Each row below holds a small network's activations on one record, seen along a few directions.
Each row is followed by the record's values for the fields MUMU, MEBI, NILO, RARI, DAZ, LUK, DESAR.
Not every record has every field; a missing one is written missing.
The largest differences between rows may come from other fields.
In the rows, zero is written as 500.
Random noise pushes rows far along 3 fixed directions. That doesn't count. These rows show it; they differ only by the noise:
[412 564 509 522 344 229 298 673 558 280 467 440 631 393 560 600 752 644
 498 542 396]
[166 520 426 538 484 715 511 457 232 346 511 469 124 650 568 479 599 457
 777 373 723]
[311 602 451 503 378 290 344 656 495 192 537 528 497 445 639 608 746 645
 509 357 515]
[559 509 623 521 313 416 335 591 520 535 278 221 677 463 399 523 643 417
 629 787 232]
[369 576 482 520 358 233 309 672 540 236 503 483 585 402 593 606 759 666
 494 475 447]

[597 581 468 432 483 581 540 420 535 578 371 473 470 597 499 554 415 395
 557 491 436] | {MUMU: gaveg, MEBI: fod, NILO: nol, RARI: val, DAZ: kop, LUK: zok, DESAR: kal}
[423 380 535 452 645 741 625 326 327 611 540 523 213 568 480 372 330 475
 575 500 718] | {MUMU: gaveg, MEBI: boteb, NILO: galob, RARI: pobev, DAZ: kop, LUK: zok, DESAR: missing}
[549 631 567 473 358 316 360 604 517 373 487 491 640 353 605 562 620 437
 424 388 321] | {MUMU: gaveg, MEBI: fod, NILO: zep, RARI: val, DAZ: vasub, LUK: zok, DESAR: missing}
[402 472 535 407 571 667 654 441 410 511 481 649 331 599 608 556 300 359
 563 603 592] | {MUMU: gaveg, MEBI: boteb, NILO: galob, RARI: val, DAZ: kop, LUK: pof, DESAR: kal}
[480 447 489 518 458 202 483 559 627 307 524 661 659 380 632 710 608 748
 438 663 558] | {MUMU: gaveg, MEBI: boteb, NILO: nol, RARI: pobev, DAZ: kop, LUK: pof, DESAR: kal}
[674 523 486 460 462 410 514 538 617 438 400 525 623 546 494 632 516 413
 401 571 360] | {MUMU: gaveg, MEBI: tamu, NILO: galob, RARI: val, DAZ: kop, LUK: pof, DESAR: kal}
[409 265 360 667 634 526 601 334 511 667 452 422 405 552 365 477 392 532
 532 777 712] | {MUMU: gaveg, MEBI: fod, NILO: zep, RARI: pobev, DAZ: vasub, LUK: zok, DESAR: rivik}
[553 422 479 559 546 343 431 492 645 446 511 543 530 374 545 490 578 638
 356 536 519] | {MUMU: gaveg, MEBI: tamu, NILO: zep, RARI: pobev, DAZ: kop, LUK: zok, DESAR: missing}
[506 408 435 672 443 337 304 501 563 395 549 461 606 428 437 544 702 785
 554 800 593] | {MUMU: gaveg, MEBI: fod, NILO: nol, RARI: val, DAZ: kop, LUK: pof, DESAR: kal}
[504 490 531 411 461 356 406 549 531 477 497 607 565 412 578 468 487 558
 405 444 437] | {MUMU: kose, MEBI: fod, NILO: zep, RARI: pobev, DAZ: kop, LUK: zok, DESAR: missing}
[603 369 620 494 526 709 580 403 371 736 470 391 291 584 417 390 336 365
 612 597 511] | {MUMU: kose, MEBI: boteb, NILO: zep, RARI: pobev, DAZ: kop, LUK: pof, DESAR: missing}
[463 471 482 489 448 475 488 503 531 585 384 438 561 529 472 495 530 444
 524 668 483] | {MUMU: kose, MEBI: fod, NILO: galob, RARI: pobev, DAZ: vasub, LUK: zok, DESAR: rivik}
[552 627 462 528 475 377 385 570 606 410 605 606 509 428 553 535 498 597
 415 344 493] | {MUMU: gaveg, MEBI: fod, NILO: galob, RARI: val, DAZ: kop, LUK: pof, DESAR: kal}
[567 515 525 490 532 550 495 511 560 557 456 517 533 520 460 511 472 530
 436 394 590] | {MUMU: kose, MEBI: boteb, NILO: nol, RARI: pobev, DAZ: kop, LUK: pof, DESAR: missing}
[468 486 535 577 396 441 449 519 447 475 466 468 486 424 555 534 565 453
 561 564 503] | {MUMU: gaveg, MEBI: fod, NILO: zep, RARI: pobev, DAZ: vasub, LUK: pof, DESAR: missing}
[530 472 529 589 463 335 385 559 476 438 535 526 575 376 413 465 630 731
 588 793 508] | {MUMU: gaveg, MEBI: tamu, NILO: nol, RARI: val, DAZ: kop, LUK: pof, DESAR: kal}
[379 525 441 543 497 468 486 561 503 409 660 584 456 479 559 489 635 637
 427 516 608] | {MUMU: kose, MEBI: tamu, NILO: galob, RARI: val, DAZ: vasub, LUK: pof, DESAR: rivik}
[497 652 460 345 527 619 635 481 430 485 497 599 321 719 664 591 366 151
 503  90 451] | {MUMU: kose, MEBI: tamu, NILO: zep, RARI: val, DAZ: vasub, LUK: zok, DESAR: rivik}
[307 582 410 461 553 307 526 569 519 292 716 737 395 404 670 584 522 650
 295 312 686] | {MUMU: gaveg, MEBI: tamu, NILO: zep, RARI: val, DAZ: vasub, LUK: zok, DESAR: rivik}
[484 551 578 513 403 387 448 542 540 433 370 411 637 474 443 584 652 495
 573 609 454] | {MUMU: gaveg, MEBI: boteb, NILO: nol, RARI: pobev, DAZ: vasub, LUK: zok, DESAR: kal}
[301 513 456 434 425 445 530 505 522 261 508 667 430 558 643 679 552 456
 437 346 601] | {MUMU: gaveg, MEBI: tamu, NILO: zep, RARI: pobev, DAZ: vasub, LUK: zok, DESAR: kal}
[473 508 521 403 596 675 660 414 453 554 470 625 351 672 631 470 322 339
 409 221 547] | {MUMU: kose, MEBI: boteb, NILO: zep, RARI: pobev, DAZ: kop, LUK: zok, DESAR: missing}
[652 452 359 480 519 589 665 485 587 642 370 482 433 659 502 608 325 353
 424 349 452] | {MUMU: kose, MEBI: fod, NILO: zep, RARI: pobev, DAZ: kop, LUK: pof, DESAR: rivik}
[428 351 374 675 490 448 379 423 470 472 572 470 530 474 398 450 706 876
 563 634 682] | {MUMU: kose, MEBI: fod, NILO: nol, RARI: pobev, DAZ: kop, LUK: zok, DESAR: missing}
[569 606 542 365 445 519 511 510 439 444 512 609 409 527 621 496 437 325
 463 156 416] | {MUMU: kose, MEBI: tamu, NILO: zep, RARI: pobev, DAZ: kop, LUK: zok, DESAR: missing}
[426 453 475 515 469 276 519 502 660 438 453 535 660 419 564 666 554 556
 466 670 474] | {MUMU: gaveg, MEBI: tamu, NILO: galob, RARI: pobev, DAZ: vasub, LUK: zok, DESAR: kal}
[728 535 609 318 474 339 479 520 692 559 451 562 688 441 575 620 333 334
 229 319 306] | {MUMU: kose, MEBI: boteb, NILO: zep, RARI: pobev, DAZ: kop, LUK: zok, DESAR: missing}
[456 456 428 591 452 421 444 486 507 513 532 448 573 387 372 622 609 539
 473 597 454] | {MUMU: kose, MEBI: fod, NILO: zep, RARI: val, DAZ: vasub, LUK: zok, DESAR: rivik}
[485 794 484 336 363 500 484 577 517 249 457 532 516 558 676 606 573 256
 445 103 380] | {MUMU: gaveg, MEBI: fod, NILO: galob, RARI: val, DAZ: vasub, LUK: zok, DESAR: kal}
[506 461 539 528 421 508 563 507 548 557 379 437 529 485 443 591 521 341
 486 668 477] | {MUMU: gaveg, MEBI: tamu, NILO: zep, RARI: pobev, DAZ: vasub, LUK: pof, DESAR: rivik}
[361 654 628 403 518 690 576 492 295 494 511 507 283 587 535 403 381 303
 610 395 554] | {MUMU: gaveg, MEBI: boteb, NILO: galob, RARI: val, DAZ: vasub, LUK: zok, DESAR: kal}
[433 473 321 511 531 673 638 433 522 524 501 598 385 595 538 554 439 481
 514 307 643] | {MUMU: kose, MEBI: fod, NILO: galob, RARI: pobev, DAZ: kop, LUK: pof, DESAR: rivik}
[456 361 445 532 677 375 462 490 612 522 667 651 457 282 549 439 449 709
 365 576 594] | {MUMU: kose, MEBI: tamu, NILO: zep, RARI: val, DAZ: kop, LUK: zok, DESAR: missing}
[493 524 525 413 441 556 532 496 470 465 403 475 467 585 457 490 480 340
 584 457 489] | {MUMU: gaveg, MEBI: tamu, NILO: galob, RARI: pobev, DAZ: vasub, LUK: zok, DESAR: kal}
[337 370 431 574 549 576 509 442 391 533 593 482 306 557 430 414 421 574
 598 669 596] | {MUMU: gaveg, MEBI: fod, NILO: zep, RARI: val, DAZ: vasub, LUK: zok, DESAR: kal}
[470 578 545 447 402 514 496 496 419 506 400 442 552 507 580 531 495 408
 490 456 463] | {MUMU: kose, MEBI: fod, NILO: galob, RARI: pobev, DAZ: vasub, LUK: zok, DESAR: missing}
[812 623 684 385 434 475 262 648 604 676 350 322 789 364 358 297 507 389
 423 603 104] | {MUMU: kose, MEBI: fod, NILO: galob, RARI: val, DAZ: kop, LUK: zok, DESAR: vaza}
[345 416 386 540 504 188 533 558 599 267 597 748 524 424 647 771 587 855
 415 596 720] | {MUMU: gaveg, MEBI: boteb, NILO: nol, RARI: pobev, DAZ: kop, LUK: pof, DESAR: kal}
[549 639 509 334 526 560 514 531 597 477 518 501 442 525 546 505 355 382
 389 257 439] | {MUMU: gaveg, MEBI: tamu, NILO: galob, RARI: val, DAZ: kop, LUK: zok, DESAR: kal}
[485 551 461 608 384 373 368 552 523 468 490 330 683 473 375 547 702 671
 584 648 383] | {MUMU: gaveg, MEBI: fod, NILO: nol, RARI: val, DAZ: vasub, LUK: zok, DESAR: kal}
[437 450 504 528 569 500 524 435 458 586 618 519 304 495 498 436 430 436
 573 591 589] | {MUMU: gaveg, MEBI: tamu, NILO: zep, RARI: val, DAZ: vasub, LUK: zok, DESAR: rivik}
[389 358 495 620 552 522 582 432 463 596 443 424 441 548 380 434 453 460
 638 711 556] | {MUMU: gaveg, MEBI: tamu, NILO: zep, RARI: pobev, DAZ: vasub, LUK: zok, DESAR: kal}
[620 463 544 598 508 790 521 291 453 797 345 246 521 659 257 419 339 314
 632 661 342] | {MUMU: gaveg, MEBI: fod, NILO: galob, RARI: val, DAZ: kop, LUK: zok, DESAR: kal}

Here are new rows. What are their fields?
[436 558 512 481 523 673 475 444 372 535 590 575 317 537 590 375 408 442
 507 268 522] | {MUMU: kose, MEBI: fod, NILO: zep, RARI: val, DAZ: kop, LUK: zok, DESAR: missing}
[610 555 398 388 506 684 548 482 599 620 427 419 550 621 486 567 362 339
 419 277 339] | {MUMU: kose, MEBI: fod, NILO: galob, RARI: val, DAZ: kop, LUK: zok, DESAR: rivik}
[454 505 656 575 402 479 431 494 406 518 488 377 467 428 458 407 591 444
 659 745 378] | {MUMU: gaveg, MEBI: tamu, NILO: zep, RARI: val, DAZ: vasub, LUK: zok, DESAR: kal}
[411 408 396 567 473 466 535 458 529 533 471 438 528 575 488 561 541 527
 452 581 512] | {MUMU: kose, MEBI: fod, NILO: zep, RARI: pobev, DAZ: vasub, LUK: zok, DESAR: rivik}
[402 426 597 540 559 614 561 513 419 558 450 425 321 610 548 413 366 350
 641 609 563] | {MUMU: gaveg, MEBI: boteb, NILO: zep, RARI: pobev, DAZ: vasub, LUK: pof, DESAR: kal}
[532 530 561 484 451 748 584 378 377 595 476 418 333 581 500 394 442 310
 574 294 462] | {MUMU: kose, MEBI: tamu, NILO: zep, RARI: pobev, DAZ: kop, LUK: zok, DESAR: missing}
[272 432 391 544 566 678 568 416 368 549 512 452 263 614 492 530 425 485
 673 625 641] | {MUMU: gaveg, MEBI: fod, NILO: galob, RARI: val, DAZ: vasub, LUK: zok, DESAR: kal}
[470 398 423 503 435 354 435 534 597 462 451 553 623 476 455 557 583 549
 424 614 488] | {MUMU: kose, MEBI: fod, NILO: zep, RARI: pobev, DAZ: vasub, LUK: zok, DESAR: rivik}
[479 361 511 556 507 218 450 568 681 442 532 550 638 424 505 605 501 785
 289 697 473] | {MUMU: gaveg, MEBI: boteb, NILO: zep, RARI: pobev, DAZ: kop, LUK: zok, DESAR: kal}
[661 574 612 503 366 644 464 433 475 702 156 187 709 560 259 540 499 200
 678 794 239] | {MUMU: gaveg, MEBI: fod, NILO: nol, RARI: val, DAZ: vasub, LUK: zok, DESAR: kal}
[295 512 438 577 565 519 517 461 422 287 680 613 264 506 578 441 639 787
 589 315 782] | {MUMU: gaveg, MEBI: boteb, NILO: nol, RARI: pobev, DAZ: kop, LUK: zok, DESAR: kal}
[479 568 471 418 514 551 536 430 474 517 436 497 439 517 516 561 455 339
 461 490 518] | {MUMU: gaveg, MEBI: fod, NILO: galob, RARI: val, DAZ: vasub, LUK: zok, DESAR: rivik}
[351 350 336 566 499 374 550 509 576 490 518 526 511 465 529 651 543 620
 461 627 562] | {MUMU: kose, MEBI: fod, NILO: zep, RARI: pobev, DAZ: vasub, LUK: zok, DESAR: rivik}
[444 400 544 594 374 413 469 441 475 434 481 445 547 459 459 557 604 561
 582 696 459] | {MUMU: gaveg, MEBI: tamu, NILO: zep, RARI: pobev, DAZ: vasub, LUK: zok, DESAR: kal}
[329 606 579 468 429 501 573 514 473 388 501 606 396 591 729 563 427 328
 509 334 540] | {MUMU: gaveg, MEBI: boteb, NILO: zep, RARI: pobev, DAZ: vasub, LUK: pof, DESAR: kal}
[573 664 552 524 266 412 480 585 564 412 359 379 761 521 458 624 696 437
 569 441 325] | {MUMU: gaveg, MEBI: tamu, NILO: nol, RARI: pobev, DAZ: vasub, LUK: pof, DESAR: kal}
[538 587 433 530 447 730 573 461 460 539 470 458 455 656 383 461 573 438
 614 219 543] | {MUMU: kose, MEBI: tamu, NILO: nol, RARI: pobev, DAZ: kop, LUK: pof, DESAR: rivik}
[582 535 536 426 360 394 511 581 614 492 372 488 707 429 684 641 477 339
 407 501 315] | {MUMU: kose, MEBI: fod, NILO: zep, RARI: pobev, DAZ: vasub, LUK: pof, DESAR: missing}
[558 619 487 546 479 629 500 493 485 497 552 457 445 565 407 402 541 527
 597 358 522] | {MUMU: gaveg, MEBI: tamu, NILO: nol, RARI: val, DAZ: kop, LUK: pof, DESAR: kal}
[482 464 425 559 489 366 414 539 555 523 569 418 593 408 414 524 587 664
 437 666 479] | {MUMU: kose, MEBI: fod, NILO: galob, RARI: val, DAZ: vasub, LUK: zok, DESAR: rivik}
[493 509 481 543 411 599 474 414 497 542 334 397 550 573 459 567 548 494
 672 531 455] | {MUMU: gaveg, MEBI: fod, NILO: nol, RARI: pobev, DAZ: kop, LUK: zok, DESAR: kal}
